A small network was shown many inputs. Here are its activations along a few directions, one row for each input.
Each table varies a few parts of the input and shows all the possible inputs, shuffled.
A made-up example of a description, with smaller parts first: one of 5 places around a ring, together with either a single point or (one of 2 separate values, together with one of 4 places along a line) or one of 9 places around a ring.
Shared parts are said once, and a part with two or three values counts as separate values.
In the rows, 128 means zero.

Other details of the inputs shift rows strongly along two fixed directions, in all tables alike. That doesn't count.

A family of inputs:
row 1: [142 161 107 117  95  99 161 132 112 157 120 145 143 115]
row 2: [154 174 114 128 125 130 165 151 148 115 133 138 116  90]
row 3: [136  95  69 173 104 104  82 124 144  93 135 113  72 110]
row 4: [112 167 133 117  82 127 150 121  98 154 123 138 155 101]
row 5: [157 161 141 129 114 141 179 109 129 115 136 106 137  96]
row 6: [103 117 208  81 219 178 124 155 126 154 114 155 168 186]
row 7: [144  27 141 109 225 146  71 100 156 104 130 118 112 200]
row 8: [118 170 133 144  84 133 147 141 108 141 130 129 143 109]
row 9: [130  23 129 103 204 145  47 113 122 134 114 157 134 197]
row 10: [133 172 136 138 116 147 154 139 133 114 131 130 123  76]
row 11: [127 167 142 127 101 128 172 109 131 122 140  99 130 105]
row 12: [114 161 123 120  81 101 152 128 109 157 120 140 151 110]
row 13: [124  31  47 211  66 102  19 108 107  92 136 104  85 135]
row 14: [168 167 112 135 107 128 164 152 122 136 128 146 144 116]
row 15: [ 84 113 205  66 223 134 143 129 162 144 125 118 145 197]
row 16: [ 62 125 200  76 224 141 118 158 166 142 119 143 130 177]
row 17: [156 163 117 124 114 100 183 120 147 124 137 104 119 120]
row 18: [143 160 133 118  95 140 158 123  94 148 119 147 161  94]
row 19: [151  30  32 206  79 101  27 112 112  91 135 108  77 142]
row 20: [104 176 137 137 102 134 145 138 135 121 135 122 115  85]
Each input here is: one of 4 places along a line, together with one of 5 places around a ring.
The inputs of row 6 and row 14 match in every part but the place on the ring of 5. If row 10 is changed in the same way as row 6 into row 14, which row does it become? -> row 2
Change only the place on the line of 4 in row 15. List by row number the other rows that result. -> row 12, row 13, row 16
Change only the place on the ring of 5 in row 15. List by row number the other rows that result. -> row 5, row 7, row 11, row 17

A family of inputs:
row 21: [131 163 136 127 117 133 152 121 129 126 133 117 123 103]
row 22: [132 165 129 127 120 137 154 134 129 125 130 122 120  99]
row 23: [129 152 125 134 107 121 143 143 121 141 121 145 138 105]
row 24: [123 150 131 124  96 113 152 124 115 140 122 131 142 107]
row 25: [138  95 104 136 130 129  90 123 120 127 125 141 116 144]
row 26: [129 153 129 130 105 130 146 139 113 136 121 141 144  97]
row 27: [ 87 147 203  60 230 142 153 152 158 157 117 142 144 183]
row 28: [130  88 108 127 123 124  97 105 116 130 127 126 121 147]
row 29: [137  93 112 142 142 127  98 126 145 107 131 130 108 132]
row 30: [137  92 112 133 127 136  91 106 113 127 129 129 127 140]
row 31: [138  92 106 133 131 140  90 119 113 124 125 135 122 138]
row 32: [128 152 135 129 102 127 146 126 113 138 125 135 148 101]
row 33: [ 86 142 213  55 223 148 155 138 153 156 117 135 145 180]
row 34: [143 156 133 126 117 127 160 122 137 119 136 125 135 101]
row 35: [146 152 118 136 112 110 161 137 129 131 131 122 134 125]
row 36: [126  92 163 112 184 148 110 122 133 130 126 125 141 173]
row 37: [136 151 128 121 114 116 165 122 141 124 133 119 131 108]
row 38: [121 164 127 139 102 127 144 148 129 133 131 133 128 114]
row 39: [133 167 124 133 117 126 152 137 137 128 130 127 113 105]
row 40: [144  92 113 150 137 130 100 128 131 116 128 124 115 147]
row 41: [138  86 119 140 129 123 106 111 126 117 130 109 120 149]
row 42: [139 156 118 127 117 108 160 135 145 123 133 126 127 109]
row 43: [112  97 126 147 122 138  87 117 121 117 135 118 122 137]
row 44: [133  93 100 131 129 117  93 120 121 131 127 131 119 149]
row 45: [116  90 112 139 127 112  89 125 121 128 122 132 124 136]
row 46: [114 157 133 129  96 121 150 130 124 133 131 118 133 118]
row 47: [113  97 119 147 126 142  88 130 120 115 131 124 118 135]
row 48: [151 153 126 135 114 134 160 137 121 125 128 126 137 114]
row 49: [109  99 114 145 124 119  89 130 129 120 131 120 115 147]
row 50: [143 154 127 126 121 132 157 135 138 117 132 129 130 100]
Describe the family of inputs behind these rows. -> one of 5 places around a ring, together with one of 6 places around a ring
The inputs of row 38 and row 47 match in every part but the place on the ring of 5. If row 40 is changed in the same way as row 38 into row 47, which row does it become? -> row 48
Change only the place on the ring of 5 in row 42. List by row number the other rows that result. -> row 29, row 34, row 37, row 50

A family of inputs:
row 51: [135  73  86 152 106  91  85 107 117 126 123 118 115 142]
row 52: [109 179 150 100 127 116 170 165 135 160 124 153 157 143]
row 53: [115 102  77 173  57 113  79  93 103 112 133 106  93  94]
row 54: [133 184 123 146  48 114 181 120 101 133 128 118 147  63]
row 55: [145 194 100 146  72 100 184 152 147 121 142 122 122  93]
row 56: [136  78 112 125 134 126  95 107 107 135 126 120 129 169]
row 57: [ 77 159 201  72 205 160 136 171 133 172 111 164 150 170]
row 58: [150 108  57 182  73 109  91 126 138  87 142 120  85  88]
row 59: [142 190 117 156  62 126 171 155 104 134 124 139 146  69]
row 60: [141 170 141 126 109 148 157 148 112 143 126 154 159 110]
row 61: [146  80 118 155 146 155  81 123 133  98 136 126 114 139]
row 62: [154 177 149  97 161 149 181 151 140 140 124 143 139 129]
row 63: [ 96  59 156 121 180 154  63 121 116 125 115 140 136 154]
row 64: [128  65 133 118 205 131  79 136 154 117 119 142 106 169]
row 65: [119  79 117 163 117 130  80 135 109 121 125 122 129 149]
row 66: [118  55 140  98 178 144  77  96 114 137 119 132 131 179]
row 67: [142  78  96 171  98 133  76 119 105 116 135 125 128 145]
row 68: [152 187 117 138  64 135 170 123 101 134 132 141 154  67]
row 69: [131 110  75 179  82 125  83 104 125  89 140 104  74  80]
row 70: [130  80 108 137 141 106  89 134 124 136 118 140 123 163]
row 71: [119 169 139 104 120 114 173 124 153 126 135 123 129 104]
row 72: [ 93 191 176  95 149 136 169 169 128 171 119 146 152 153]
row 73: [131 173 166  70 163 150 174 137 117 165 114 160 165 131]
row 74: [144 105  60 171  75 109  92 105 136  85 143 115  86  76]
row 75: [112  81 117 132 146 111  93 117 152 108 139 109 107 160]
row 76: [111 146 215  70 212 158 169 139 152 150 130 128 168 188]
row 77: [159 185 115 123  91 123 183 146 108 155 125 139 151 121]
row 78: [114 154 190  61 204 124 181 132 160 151 118 138 146 150]
row 79: [126 173 153  85 148 118 173 142 129 161 111 162 155 110]
row 80: [149  80 112 124 164 147  92 104 131 106 128 125 107 138]
row 81: [112  55 181 107 233 167  77 135 151 122 129 130 136 220]
row 82: [110 199 134 126  79 112 176 139 113 154 129 120 138 108]
row 83: [148 187 117 121 101 108 178 156 122 154 115 159 145  92]
row 84: [120  95  93 146 111 120  78 136 125 122 127 148 116 126]
row 85: [128  91  92 178  68 111  93 111 100 112 131 102 123 116]
row 86: [147  82  95 154 141 105  98 128 145 110 129 119 100 149]
row 87: [129 109  76 185  72 107  94 105 127  95 145  83  79 110]
row 88: [165  93  77 156  93 122 109  83 121  96 138  98  96 107]
row 89: [121  97  97 173 116 124  80 128 136 101 138 103  84 140]
row 90: [110  97 123 147 156 144  75 136 141 107 129 123  90 141]
row 91: [129  76 117 149 113 132  84 104 107 122 133 116 136 155]
row 92: [142  63 117 128 165 132  89 103 134 113 134 103 109 178]
row 93: [166 194 115 145  72 137 185 121 124 113 141 123 136  58]
row 94: [133 156 161  82 172 152 156 154 120 163 112 165 159 153]
row 95: [141 170 156 113 121 141 180 114 136 125 137 117 147 106]
row 96: [138 178 154  88 162 122 186 140 151 141 121 145 137 107]
row 97: [132 184 149 128  99 127 193 124 132 123 133 108 139  81]
row 98: [ 97  42 157  87 209 125  68 106 133 143 109 143 131 190]
row 99: [133  75 115 133 157 102 101 112 147 114 128 109 106 160]
row 100: [127 168 163 102 114 141 172 118 113 150 128 137 167 115]
row 101: [103 183 166 100 141 134 173 128 144 136 131 116 123 114]
row 102: [152 191 120 159  80 129 181 153 128 114 133 122 129  67]
row 103: [120  93  77 152  69 101  88  97 117 113 135 121 110 102]
row 104: [174 190 107 137  92 122 195 141 130 130 135 119 130 109]
row 105: [105 181 154  84 134 127 166 146 133 155 121 162 156 110]
row 106: [ 81  75 148 114 180 152  54 120 122 134 118 141 114 159]
row 107: [153 101  75 204  68 115 102 125 122  87 141  94  99 101]
row 108: [ 88 148 234  64 230 153 175 155 156 155 121 125 168 189]
row 109: [147 189 123 148  81 129 182 132 125 112 134 117 130  54]
row 110: [ 72  51 170  82 214 130  66 128 143 146 120 140 141 221]
Describe the family of inputs behind these rows. -> one of 2 separate values, together with one of 5 places around a ring, together with one of 6 places around a ring
The inputs of row 73 and row 68 match in every part but the place on the ring of 6. If row 80 is changed in the same way as row 73 into row 68, which row does it become? -> row 93
Change only the choice among 2 separate values in row 87. List by row number the other rows that result. -> row 82
Change only the place on the ring of 5 in row 108. List by row number the other rows that result. -> row 97, row 102, row 107, row 109
Change only the place on the ring of 6 in row 67. List by row number the other rows that result. -> row 52, row 65, row 70, row 72, row 77
Start at row 78 and move only the place on the ring of 5, one step at a time. The first step leads to row 96. Which rows follow, in order? -> row 64, row 86, row 99
